A small network was shown many inputs. Here are its activations along a few directions, one row for each input.
In each table, some parts of the input vary, and every possible input appears once, in random order.
Descriptions start from the smaller parts, as in this example, which fits no table here: one of 6 places along a line, together with either a single point or one of 9 places along a line or (one of 3 separate values, together with one of 5 places around a ring).
Shared parts are said once, and a part with two or three values counts as separate values.

Other details of the inputs vary at random and push rows far along two fixed directions, the same in every table; ignore that.

Table:
r1: [-28  17  16   1   9   9   7   6  11  15  -8   4  21 -33 -13]
r2: [  8 -67 -31  10 -48  -1 -27   1 -24  19 -12 -42   1  26  50]
r3: [-42 -26   0  -5 -24  31 -11  -1  17  50 -20 -22  44 -40  22]
r4: [-27  16  14   1  -2  14  16   3  19  46  -8 -12  27 -48   2]
r5: [ -3  24  10  -7  27  -1   3  10   5 -26  11  33  -2 -11 -25]
r6: [-63 -11 -30  -1 -36  46  10 -48  25  75 -36 -14  38 -24  28]
r7: [-29  22  16   2  13  10  15   5   1  11  -1   2  18 -42   2]
r8: [  0  72  39  -1  31   5  31   7  34  -2  18  12   3 -33 -20]
r9: [ 19  -8  -1   2  -1 -16  -6   4 -18 -35  16  -7 -22  22   9]
r10: [-35  17  16   2   5  23  18   5   9  27 -13  -9  30 -51  10]
r11: [-41 -49  -9   2 -35  27 -16  -1   3  58 -26 -35  42 -30  37]
r12: [ 38 -30 -15  -7   5 -31 -26  10 -23 -50   7  18 -28  55 -25]
r13: [ 31 -28 -16  -1   8 -39 -22  11 -30 -47   8  21 -35  49 -21]
r14: [ 14 -29 -10   0   2 -10 -18   7 -20 -24  -4   8  -7  25  -2]
r15: [ -2  62  34 -11  43   7  17  10  33  -7  11  38   8 -31 -46]
r16: [ 16  -5  -4   6  -4 -28  -7   6 -22 -27  12  -6 -19  24   1]
r17: [ 26 -25  -8   2 -16  -5 -10   2  -7  -7   8 -18 -16  22  21]
r18: [ 27 -31 -15  -8  -3 -16 -22   8  -6 -14   4  11 -12  36 -14]
r19: [ -9  69  38   2  34   6  32   7  16 -14  15  25   3 -39 -13]
r20: [-46   3 -26   4 -40  41  18 -48  21  62 -24 -21  24 -14  36]
r21: [-13  54  34  -8  38  18  18   6  27 -12   7  37  15 -41 -35]
r22: [ 11  66  33  -3  48  -6  30  10  22  -9  14  33  -1 -25 -39]
r23: [ 21 -18  -6   0   7 -20 -17   8 -11 -15   1   8 -11  26 -16]
r24: [ 35 -17 -10   3  -7 -27 -10   8 -19 -41  13 -11 -34  45   0]
r25: [ 26 -13  -7   7  -8 -17 -12   7 -16 -13   5 -13 -16  28   6]
r26: [ 19 -25 -18   1  -2 -34 -11   9 -30 -27   4   0 -24  30  -5]
r27: [ -8  29  15  -7  24  -9   3   9   9 -21   9  28  -2 -13 -35]
r28: [ 16  32  19  -3  33  -1  17   7   6 -10   8  23  -4 -12 -19]
r29: [ 24 -20  -5  -1  10  -9 -15   8 -14 -19  -1  14 -12  22  -7]
r30: [  7  70  40  -1  31   4  35   5  41   0  22  18   1 -31 -21]
r31: [ 11  74  42   1  41   9  30   6  25 -14  15  30  -1 -31 -21]
r32: [  3 -77 -36   2 -42 -12 -36   4 -24  21 -18 -30   0  28  23]
r33: [ 28 -15  -5   3  -4 -12  -9   5 -19 -35  12 -11 -22  34  11]
r34: [ 32 -29 -16  -1  -2 -31 -11   9 -30 -31   2  -1 -26  41  -9]
r35: [ 21 -20  -5   0 -11  -2 -12   4 -13 -12   4 -21 -15  22  21]
r36: [-55 -43 -12   6 -29  18 -16   3 -11  38 -23 -33  39 -33  35]
r37: [  6   3 -29  -1 -19  12  11 -48  12   7  -4   0 -21  35  13]
r38: [-34 -44 -13   3 -34  24  -6   1  -2  59 -21 -42  38 -30  42]
r39: [ 38 -15 -12   3  -2 -39 -13   8 -26 -52  20  -1 -43  51  -4]
r40: [ 20 -15  -7   7 -10 -20 -10   6 -20 -22   5 -16 -15  27   5]
r41: [  1  76   4  -7  35  18  47 -41  38   7   3  53 -11  -9 -34]
r42: [ 35 -23  -4   4  -5 -16 -13   5 -31 -37   8  -4 -30  41   7]
r43: [ -4  21  17  -7  23  14  -1   6  15   0   3  20  11 -20 -20]
r44: [-60 -10 -32  -7 -36  49   4 -46  28  67 -30 -11  36 -22  20]
r45: [-35 -32  -8   9 -48  19  -7  -1   2  60 -17 -56  33 -28  45]
Each input here is: one of 5 places along a line, together with either a single point or (one of 2 separate values, together with one of 4 places along a line).
Question: The inputs of r41 and r44 match in every part but the place on the line of 5. If r10 is changed in the same way as r41 into r44, which row does it become?
Answer: r21
Question: The inputs of r36 and r19 match in every part but the place on the line of 5. If r11 is changed in the same way as r36 into r19, which row does it become?
Answer: r2
Question: Which other rows does r28 become when the choice among 2 separate values takes its other values? List them by row number.
Answer: r22
Question: List by row number the other rows that have the place on the line of 5 in common with r9.
Answer: r8, r17, r24, r30, r33, r35, r37, r39
Question: Start at r45 and move only the place on the line of 4, one step at a time. The first step leads to r25. Which rows follow, in order?
Answer: r40, r16

Table:
r46: [-19  36   6   0   5  -2  17  -9  14  21   1  24  10 -17 -10]
r47: [-32 -43 -17   1 -39  26 -25  -5 -22  20 -23 -41  22   2  38]
r48: [  0 -52 -24   0 -32 -26 -31  15 -26 -20   4 -23  -9  26   8]
r49: [-16  47  15   0   7   7  18  -7  21  14  -4  14  13 -12 -24]
r50: [-24  43  31   0  26   1   4  21   6  -6   1  -1  22 -31 -21]
r51: [ 36  74  38   1  27 -11  36   9  22 -33  43   4 -29  -7 -12]
r52: [-27 -56 -38   3 -38  20  -6 -21 -19  31 -31 -40  12   3  41]
r53: [-17 -53  -6  14 -41  14 -27   0   3  39 -25 -43  26  -3  34]
r54: [  2   8   7  14 -22   1  11   4  -8  25  11 -41   4 -15  48]
r55: [-36  50  26  -1  22  30  21  -5  16  16   5  19  25 -53   3]
r56: [-18  15  27   1  13  16  18  17  14  23  -9   0  27 -58  -6]
r57: [ -7 -17   6   9  -9   4  -9   0  12  28  -6  -4  15 -19  21]
r58: [ 44   8 -26  -2  17 -35  -4  -9 -15 -30  16  33 -37  53 -24]
r59: [-23 -12 -10   7 -16  15  -5 -19  -1  22  -7  -8  15 -13  33]
r60: [ -9 -18 -19  -3 -13  16  -6  -9   7  49 -10 -11  21  -8  20]
r61: [ -2  54  34  12   1  15  29  10  16  14   9 -33  12 -29  17]
r62: [ 59   4  -1  -7  15 -17  -7   0  -1 -32   8  35 -30  58 -33]
r63: [ 40   5 -17 -10  16 -13  -3 -12  -1 -53  19  29 -42  49 -19]
r64: [-19 -64 -31  -8 -54  14 -25  -7   1  44 -16 -40  17   6  33]
r65: [ 37  -1   1   8  20 -44   5  -2 -16 -46  10  26 -43  39 -29]
r66: [-34  43  14  -9   0   9  23  -9  34  21   7   9  18 -34 -18]
r67: [ 51 -13 -13 -11  12 -26 -16   0 -20 -72  24  33 -55  61 -19]
r68: [ 13  40  23   0  37 -27  22  17  -5 -38  10  35 -18 -12 -43]
r69: [ 20 -49 -10   6 -16 -13 -29  20 -23   0  -2  -5   1  14  18]
r70: [ -5  19  26   0  11   8   7   2  39   6  10  10   5 -27 -11]
r71: [-31 -65 -29   8 -42  15 -13 -18 -22  29 -29 -42  11   1  45]
r72: [-24  33  17  -9  15  24  11  -3  17  -9  11  11   4 -28  -7]
r73: [-38  43  26  -4  24  31  32  -7  14  14  -5   8  20 -57  -5]
r74: [ 44 -10 -17  -4  16 -20   6 -12 -20 -48   4  31 -43  51 -17]
r75: [-22 -53  -4  -3 -13   7 -15  20 -19  29 -20 -41  25 -27  25]
r76: [-34  57  22   0  20  31  31 -14  31  26   0  27  27 -49   2]
r77: [  1 -42 -17   0  -3 -29 -16  17 -39 -19  -8 -23  -6  16   1]
r78: [ 12 -31 -32   2 -13   0 -15 -15 -21  -5  -4   2 -12  35  23]
r79: [  6  45  29   9   9   4  43   6   8   9  13 -25  -3 -33  11]
r80: [-27  25  12  -2   2  23  13 -14  28   6   4   2  10 -30   3]
r81: [-33 -45 -29  -6 -43  22 -13 -14   0  25 -14 -33  15   2  38]
r82: [  7 -43 -33   0 -26 -21  -6 -11 -26   1 -13 -10 -16  38   2]
r83: [ 30  48  38  -8  62 -12   9  28   8 -30  25  47  -7 -18 -35]
r84: [  0  18  26   6  21   4  20  -2  23  10  -3  12   5 -33 -13]
r85: [-26  44  25   3  12  -3  16  -5  35  -1  14  12   5 -36 -21]
r86: [ 61 -41 -10 -14  16 -36 -34  28 -26 -63  25  10 -41  56 -19]
r87: [-39  54  37   7  13  14  17  17  21  14  -5   4  34 -54 -20]
r88: [-18  50   6   0  13  13  17 -12  24  23  -6   5  16 -17 -22]
r89: [-40  47  28  13  11   6  22  -4  28  30   5  13  26 -52  -2]
r90: [ 17  64   9  -7  49 -14  38 -10  16 -19  11  43 -25   0 -52]
r91: [ 13 -32 -17   7 -18   1 -22 -12 -17 -17 -12 -11 -12  41  15]
r92: [-13 -66 -42  -3 -38  15 -13 -13 -13  54 -31 -46  15   4  32]
r93: [-39 -50 -18   5 -32  -5 -27  17 -31  30 -11 -44  31 -14  38]
r94: [-33 -50 -45  -4 -49   3 -20 -15  -4  39 -15 -48  13  11  27]
r95: [ 19  54  22  -3  43  -2  18  -4   6 -36  22  57 -17  -3 -24]
r96: [ 47 -38 -21  -9   9 -54 -34  25 -40 -75  25   7 -49  67 -23]
r97: [ 25 -60 -30  -6 -25 -10 -13  -8 -21   9 -15  -9 -13  41   9]
r98: [ 72 -32 -33 -14   8 -30 -22  -4  -8 -43  19  19 -53  78 -23]
r99: [ 54  -5  14  -5  34 -24 -22  30 -18 -51  14  18 -22  38 -29]
r100: [-13  35   6   0  10  27  12 -14  17   6  -9   9  10  -7  -4]
r101: [-29  52  22   1  11  35  25 -13  31  19  -9  12  28 -33  -6]
r102: [ 15  64  33   1  44 -24  19  19   6 -36  25  55 -12 -16 -40]
r103: [-13 -59 -10   8 -43  11 -34  19 -16  28 -26 -44  30  -5  31]
r104: [-19  49  26  -2  17  25  25  -5  37  44   3  28  28 -49  -9]
r105: [ 59 -33 -22  -4  10 -32 -11  -5 -41 -68   6  26 -55  69 -14]
r106: [-32 -50 -16  18 -50   0 -26  -4 -10  30 -24 -48  20   6  33]
r107: [-26  40  23   1   7  31  14  -6  15   8  -8   6  24 -33  -2]
r108: [ 64 -35  -7  -8   7 -36 -28  24 -19 -60  22  20 -41  54 -21]
r109: [-11 -46 -31  -1 -36  24 -23  -8  -2  49 -27 -40  21  13  26]
Question: What is each input in this table made of?
Answer: one of 4 separate values, together with either a single point or (one of 3 separate values, together with one of 5 places along a line)
Question: The inputs of r103 and r108 match in every part but the choice among 4 separate values. If r100 is changed in the same way as r103 into r108, which row does it become?
Answer: r63
Question: The inputs of r84 and r57 match in every part but the choice among 4 separate values. If r97 is changed in the same way as r84 into r57, which row does it become?
Answer: r104
Question: Start at r90 and move only the place on the line of 5, one step at a time. The first step leads to r82. Which rows follow, in order?
Answer: r65, r68, r77
Question: Start at r109 and move only the place on the line of 5, one step at a time. The first step leads to r62. Which rows follow, in order?
Answer: r53, r103, r99
Question: Which other rows does r85 become when the choice among 4 separate values takes its other values? List them by row number.
Answer: r65, r89, r106
